[132 123 155 130 120 126 128] Out: 155, 132

[[116 120 126 137 128 122]
 [109 141 142 133 155 141]] Out: 155, 142

[126 124 149 127 102] Out: 149, 127

[138 131 150 142 118 140] Out: 150, 142

[128 128 147 129 108 152] Out: 152, 147

[112 108 122 152] Out: 152, 122

[155 117 120 124] Out: 155, 124

[[124 129 128 119 123 135]
 [135 133 130 127 130 137]
 [118 126 122 106 114 138]] Out: 138, 137
---
[[128 128 129 128 128]
 [104 104 137 122 121]
 [127 128 127 128 128]] 127

[[128 112 109 108 141 128]
 [113 104 123 129 138 110]
 [115 116 123 107 128 106]] 107

[[127 126 128 125 118 137]
 [118 118 132 137 117 137]
 [125 117 134 137 102 132]] 137

[[126 135 154 129 142 130]
 [126 128 138 118 131 139]
 [124 123 117 115 123 125]] 115

[[140 115 154 103 143 125 150]
 [157 119 122 125 158 111 147]
 [158 118 119 119 155 113 143]] 155

[[117 134 124 123 121 139]
 [121 130 124 123 123 138]
 [137 107 125 126 130 134]] 126

[[111 108 111 113 114 107 112]
 [125 132 127 125 122 130 135]
 [133 128 134 125 133 129 127]] 133
---
[102 104 109 122 109 112 101]: 109
[150 138 145 143 126 116 131]: 126
[113 114 109 112 110 109 104]: 110
[ 98 126 112 135 119 107  99]: 119
[124 112 108 114  99 133 135]: 99
[129 115 105 118 127 111 120]: 127
---
[[122 149 129 113 123 104 142 145 134 133 120 133 129 142]
 [132 118 124 139 131 144 117 119 123 126 131 126 127 117]
 [121 138 104 122 121 140 121 146 128 140 111 138 113 109]
 [123 137 114 124 122 135 124 142 126 135 116 134 120 118]
 [124 131 112 129 124 141 119 137 127 132 120 132 120 113]
 [135 119 147 132 134 119 134 112 133 120 145 119 138 144]
 [125 130 117 129 124 142 120 133 126 132 119 132 118 110]
 [132 114 128 138 133 147 117 116 121 126 134 125 126 115]
 [125 140 131 118 126 108 139 138 133 129 124 128 129 141]
 [130 115 123 137 129 151 115 120 123 127 131 128 125 112]
 [133 125 143 131 131 115 136 119 131 122 140 124 137 143]
 [134 110 129 143 135 144 119 112 125 121 141 125 130 120]] yields 117

[[123 148 124 132 150 130 156 132 113 133 127 134]
 [125 121 118 117 132 115 139 116 123 134 138 127]
 [129 143 125 127 147 133 152 118 116 129 136 125]
 [120 125 116 125 129 117 132 117 113 140 134 128]
 [128 137 129 138 144 130 152 133 122 140 135 133]
 [122 141 122 132 144 132 152 128 119 131 132 136]] yields 127

[[153 130 126 124 147 129 108]
 [102 105 136 132 107 138 123]
 [134 119 126 127 121 142 111]
 [126 152 148 117 125 116 141]
 [132 133 134 108 149 123 105]] yields 123

[[128 130 144 128 129 128 117 138 137 140 123 130 125 135]
 [125 125 126 129 136 129 132 109 131 136 132 131 127 134]
 [133 130 125 125 131 122 125 134 116 129 125 128 122 127]
 [124 138 143 122 125 131 131 126 112 128 130 126 125 132]
 [127 125 123 126 124 124 122 129 132 129 135 126 127 130]
 [118 136 128 122 134 116 129 134 138 113 131 132 131 121]
 [114 137 123 132 120 128 131 147 131 132 122 130 127 111]
 [134 130 137 125 134 124 133 132 105 128 133 129 132 116]
 [143 137 129 138 138 129 125 122 137 114 131 129 129 125]
 [121 140 115 126 125 125 125 116 132 123 129 126 124 135]
 [122 120 115 128 124 131 133 120 139 129 134 127 126 104]] yields 134

[[128 126 146 128 126 114 128 128 124 121 146 138]
 [128 131 146 120 116 119 142 128 128 126 144 142]
 [109 128 137 128 128 114 139 128 128 118 144 143]
 [123 130 148 135 126 128 140 136 128 117 151 142]
 [117 128 141 128 121 120 143 128 124 120 128 144]] yields 142

[[131 128 127 128 131 126 129 128 131 129 131 133 130]
 [120 126 130 122 131 127 126 130 128 122 123 126 114]
 [128 129 132 133 115 135 126 124 117 132 120 111 134]
 [128 128 125 126 137 123 130 131 136 125 133 140 123]
 [129 119 122 122 138 130 128 133 135 133 139 138 142]
 [129 125 125 127 132 129 129 130 131 130 133 132 134]
 [138 132 120 141 123 133 133 128 126 133 132 127 150]
 [134 135 121 143 120 133 134 128 123 127 127 123 141]
 [133 130 129 130 127 127 128 125 128 133 130 130 134]
 [129 129 130 130 122 131 127 126 123 130 125 120 131]] yields 114

[[135 132 141 143 131 121 142 122 137 129 125 128 141 120 144 111]
 [124 123 135 115 125 130 110 128 118 119 138 133 115 135 118 145]
 [119 129 138 121 126 141 134 120 127 147 114 117 125 130 108 131]
 [118 128 137 117 126 141 129 115 124 143 117 119 121 132 106 136]
 [118 129 137 120 126 141 133 120 126 146 114 118 123 130 107 132]
 [119 125 136 113 125 138 118 118 120 133 127 125 116 135 108 143]
 [125 123 136 115 125 129 110 132 118 117 139 133 116 135 120 145]
 [118 127 137 116 125 141 127 135 123 142 118 120 120 132 106 137]
 [135 125 137 129 129 117 115 132 125 107 145 139 127 129 143 132]
 [122 132 139 130 128 137 143 123 133 148 110 117 132 125 117 121]
 [137 131 141 143 131 119 139 139 137 125 128 130 140 121 147 112]
 [130 133 141 140 130 128 146 125 137 140 116 122 140 121 134 112]] yields 145
---
109  101  135  110  117 result: 109
118  126  158  131 result: 118
100  141  138  117 result: 100
106  112  100  110 result: 106
127  131  128  137  139  155  145 result: 127
102  122  137  128  135 result: 102
